These are the activations of a small neural network, seen along a few directions. Each row is one input.
In each table, some parts of the input vary, and every possible input appears once, in random order.
Descriptions start from the smaller parts, as in this example, which fits no table here: one of 8 places around a ring, together with either a single point or one of 11 places along a line or (one of 2 separate values, together with one of 6 places along a line).
Shared parts are said once, and a part with two or three values counts as separate values.
In the rows, 128 means zero.

Other details of the inputs shift rows strongly along two fixed directions, in all tables alike. That doesn't count.

A family of inputs:
R1: [168  57 154 128  89 126 153  72 130 131 146  67  98 101 209 133]
R2: [ 97 182 121 122 157 107 107 174 134 109 109 153 137 157  82 134]
R3: [159  60 157 112  86 117 131  79 129 112 174  48  98 123 196 148]
R4: [128  96 116  97 124 144 130 100 101 177 189 126 140  74 145 124]
R5: [136 101 119 105 134 149 124 110  93 175 188 128 142  73 157 128]
R6: [ 61 162 103  89 164 102  98 145 111 168 169 171 162 110  88 150]
R7: [100 171 107 148 139 121 127 151 143 136  87 181 136 148  82 118]
R8: [181  67 150 145  87 144 141  82 120 145 149  71  97 111 219 130]
R9: [120 108 127 110 142 125 126 107 101 184 171 129 138  72 180 141]
R10: [106 103 126 112 132 126 107 105 100 163 200 115 149 104 168 166]
R11: [ 76 146  97 106 161 138 124 135 106 172 157 196 179  99  83 137]
R12: [158 136 147 178 113 131 150 140 156  79  59 112 106 171 137 112]
R13: [166 130 144 133 110 135 155 144 159  72  71 104 104 163 105  90]
R14: [107 100 119 102 117 123 105  98 106 175 202 118 137 107 153 155]
R15: [ 83 169 115 134 141 110 114 155 141 109 110 158 146 168  71 138]
R16: [ 83 151 101 114 171 144 119 145  98 170 157 199 180  98  94 141]
R17: [ 75 164 104 117 175 120 104 127 107 184 137 191 167  88 102 145]
R18: [114 164 118 128 159 135 132 167 131 106  95 181 146 136  75 122]
R19: [174 136 148 140 119 141 151 154 151  70  71 106 104 162 116  95]
R20: [149 142 140 147  99 114 128 144 160  70  89  85  93 182 106 108]
R21: [173  69 152 129  84 136 120  90 119 127 176  52  98 132 206 144]
R22: [111 104 128  96 139 121  97  92 100 170 196 106 142  93 158 164]
R23: [150 131 142 170 103 125 155 130 163  81  59 110 105 173 125 108]
R24: [ 77 146 100  94 167 129 122 138 108 166 157 200 172  89  80 139]
R25: [158 140 138 164 102 122 149 137 161  88  62 104  92 161 120  94]
R26: [113 163 106 130 138 141 130 157 137 125  99 180 143 149  63 110]
R27: [178 132 140 156 106 153 145 149 149  77  74 116 104 174 115  99]
R28: [ 97 175 115 131 151 110 133 157 144 129  83 170 136 136  83 114]
R29: [101 183 114 136 148 112 103 172 133 112 113 152 133 156  78 129]
R30: [166 145 142 172 112 127 144 147 155  85  62 106  93 160 131  98]
R31: [176  62 159 136  98 133 148  82 123 128 145  69  98  99 221 137]
R32: [151 139 151 148 114 114 129 150 157  54  85  94  98 184 122 130]
R33: [132  94 125  95 142 149 121  91  96 176 182 125 149  72 152 141]
Description of these inputs: one of 3 separate values, together with either a single point or (one of 2 separate values, together with one of 5 places around a ring).
Q: The inputs of R13 and R28 match in every part but the choice among 3 separate values. If R27 is changed in the same way as R13 into R28, which row does it become?
A: R8
Q: Which other rows does R28 become when the choice among 2 separate values takes its other values? List them by row number.
A: R9
Q: Which other rows does R4 become when the choice among 2 separate values takes its other values? List them by row number.
A: R5
Q: A walk changes only the place on the ring of 5. It starts at R14 and steps to R20. List the rest of the walk in order.
A: R6, R3, R15

A family of inputs:
R34: [146 118 139 152 125 118 138 120 128 124 116 102 104 110 173 131]
R35: [153  78 155 112 123 134 157  86 130 118 124  92 128 105 170 134]
R36: [ 75 154 109 127 148 110 102 145 113 156 160 152 150 135 120 164]
R37: [164 104 158 107 128 130 116 112 119 113 151  68 118 118 175 135]
R38: [165  68 154 128 104 135 162  90 136  96 125  86 114 110 178 131]
R39: [ 85 128 111 120 147 137 137 128 117 150 142 183 173 119 112 150]
R40: [173  90 160 126 104 131 125 122 123  96 158  66 106 138 187 132]
R41: [173 166 143 185 117 147 140 183 162  50  34 126 108 204 109  94]
R42: [126 115 121 140 107 126 134 112 135 155 125 136 121 128 154 127]
R43: [121 108 121 115  99 130 134 114 130 134 161 102 132 137 129 123]
R44: [147 117 137  88 136 135 125 125 122 119 141 104 123 121 117 127]
R45: [120 117 139 101 122 102 118 100 138 137 134 101 114 120 143 136]
R46: [142  88 132  88 119 137 127 117 105 142 195 109 125 106 149 140]
R47: [160  80 139 131  77 139 135  80 134 114 153  58 110 143 151 117]
R48: [137 132 111 132 137 161 124 130 114 147 130 163 142 123  98 123]
R49: [135 188 129 171 123 105 145 171 183  63   9 157  96 181  70  92]
R50: [144 168 143 188 111 115 120 158 170  46  45 100  95 224  89 124]
R51: [ 83 144 105  97 143 112 120 133 122 147 160 150 150 101  86 126]
R52: [ 93 175 101 141 175 148  95 153 100 168 137 205 176 113  92 139]
R53: [ 99 169 103  93 184 139 122 155 106 169 125 199 163  90  72 123]
R54: [ 80 175 104 123 172 134  78 155 104 151 159 186 176 131  79 154]
R55: [182  75 145 122  89 157 126  96 125 107 157  69 105 145 150 132]
R56: [118 106 134 116 131 105 113 107 111 145 178  93 120  97 175 160]
R57: [156 169 141 205 114 129 136 156 167  62  23 119  95 205 102 110]
R58: [167  79 136 141  78 149 161  96 136 131 135  78 108 127 173 101]
R59: [ 66 150 107 113 171 121 135 148 116 150 136 213 178 109  84 147]
R60: [122 182 127 172 110 109 116 159 182  58  32 141 105 223  50 113]
R61: [188  94 155 141 113 145 137 115 122 108 130  81 104 105 197 117]
R62: [177  82 133 126 100 165 148 113 118 135 148 103 114 121 167 119]
R63: [ 80 161 121 107 171  98 102 136 115 154 145 140 145 112 115 157]
R64: [130  94 124 137 106 134 121  76 119 180 155 126 125 101 169 140]
R65: [110 153 118 127 163 135 116 157 103 156 147 179 156 101 129 131]
R66: [115 116 132 116 109 100 122 117 137 133 146 119 114 134 141 138]
R67: [ 76 153 116 122 156  97 106 149 113 151 160 153 143 123 120 159]
R68: [ 94 162  99 107 169 140 126 167 104 166 142 212 160 101  76 125]
R69: [107 149 115 155 140 125 126 144 123 151 120 152 136 134 138 140]
R70: [165 171 151 158 126 121 125 182 165  22  49 104  99 196  93 104]
R71: [148 108 131  97 124 135 126 127 119 115 158 109 119 113 126 131]
R72: [ 93 152 114 110 156 108 121 120 125 178 117 171 143  92 116 129]
R73: [170  85 149 121  99 138 160  88 136 129 117  67 103 104 168  94]
R74: [ 95 134 114 119 117 109 112 125 135 144 144 141 133 145 121 144]
R75: [132 133 139 137 145 117 132 120 124 143 109 112 118 109 160 133]
R76: [129 113 131 134 110 114 139 113 133 150 126 134 113 114 157 124]
R77: [162 181 129 156 135 140 152 190 165  49  24 156 103 178  52  84]
R78: [134  95 122 113 116 134 148  95 116 162 163 113 128  71 158 112]
R79: [148 162 145 139 113 113 148 156 180  44  36  90  99 195  64  82]
R80: [133 107 127 127 109 133 154 116 126 146 139 122 124 107 141 104]
R81: [141  85 140 111  90 122 144 104 131 122 164  76 111 125 153 117]
R82: [ 82 161  92  96 160 138 105 165 108 154 163 192 168 132  63 144]
R83: [117  97 129 101 113 103 116  92 125 151 173 105 116  95 163 147]
R84: [ 94 182 111 113 195 130 106 161 104 165 124 194 171  92  98 130]
R85: [129  99 133 141 121 147 139  97 129 123 126 135 145 131 132 143]
R86: [135 104 134 112 121 142 106 119 101 143 193 103 141 120 176 151]
R87: [ 67 177 103 138 175 108 116 163 109 173 132 201 155 107 106 146]
R88: [158  85 130 144  90 152 145  82 125 144 140  93 119 117 156 107]
Q: The inputs of R85 and R35 match in every part but one. If R54 is changed in the same way as R85 into R35, which row does it become?
A: R37
Q: What do these inputs look like to the network?
A: one of 5 places along a line, together with either a single point or (one of 2 separate values, together with one of 5 places around a ring)
Q: List by row number the other rows that have the place on the line of 5 in common with R59.
A: R40, R46, R65, R66, R67, R68, R76, R80, R81, R87
Q: A walk changes only the place on the line of 5. It starts at R84 and steps to R61. List the rest of the walk in order.
A: R65, R41, R52
Q: Which other rows does R70 become when the choice among 2 separate values takes its other values? List them by row number.
A: R61
Q: List by row number the other rows that have the place on the line of 5 in common with R42.
A: R36, R39, R41, R43, R58, R62, R69, R74, R82, R86
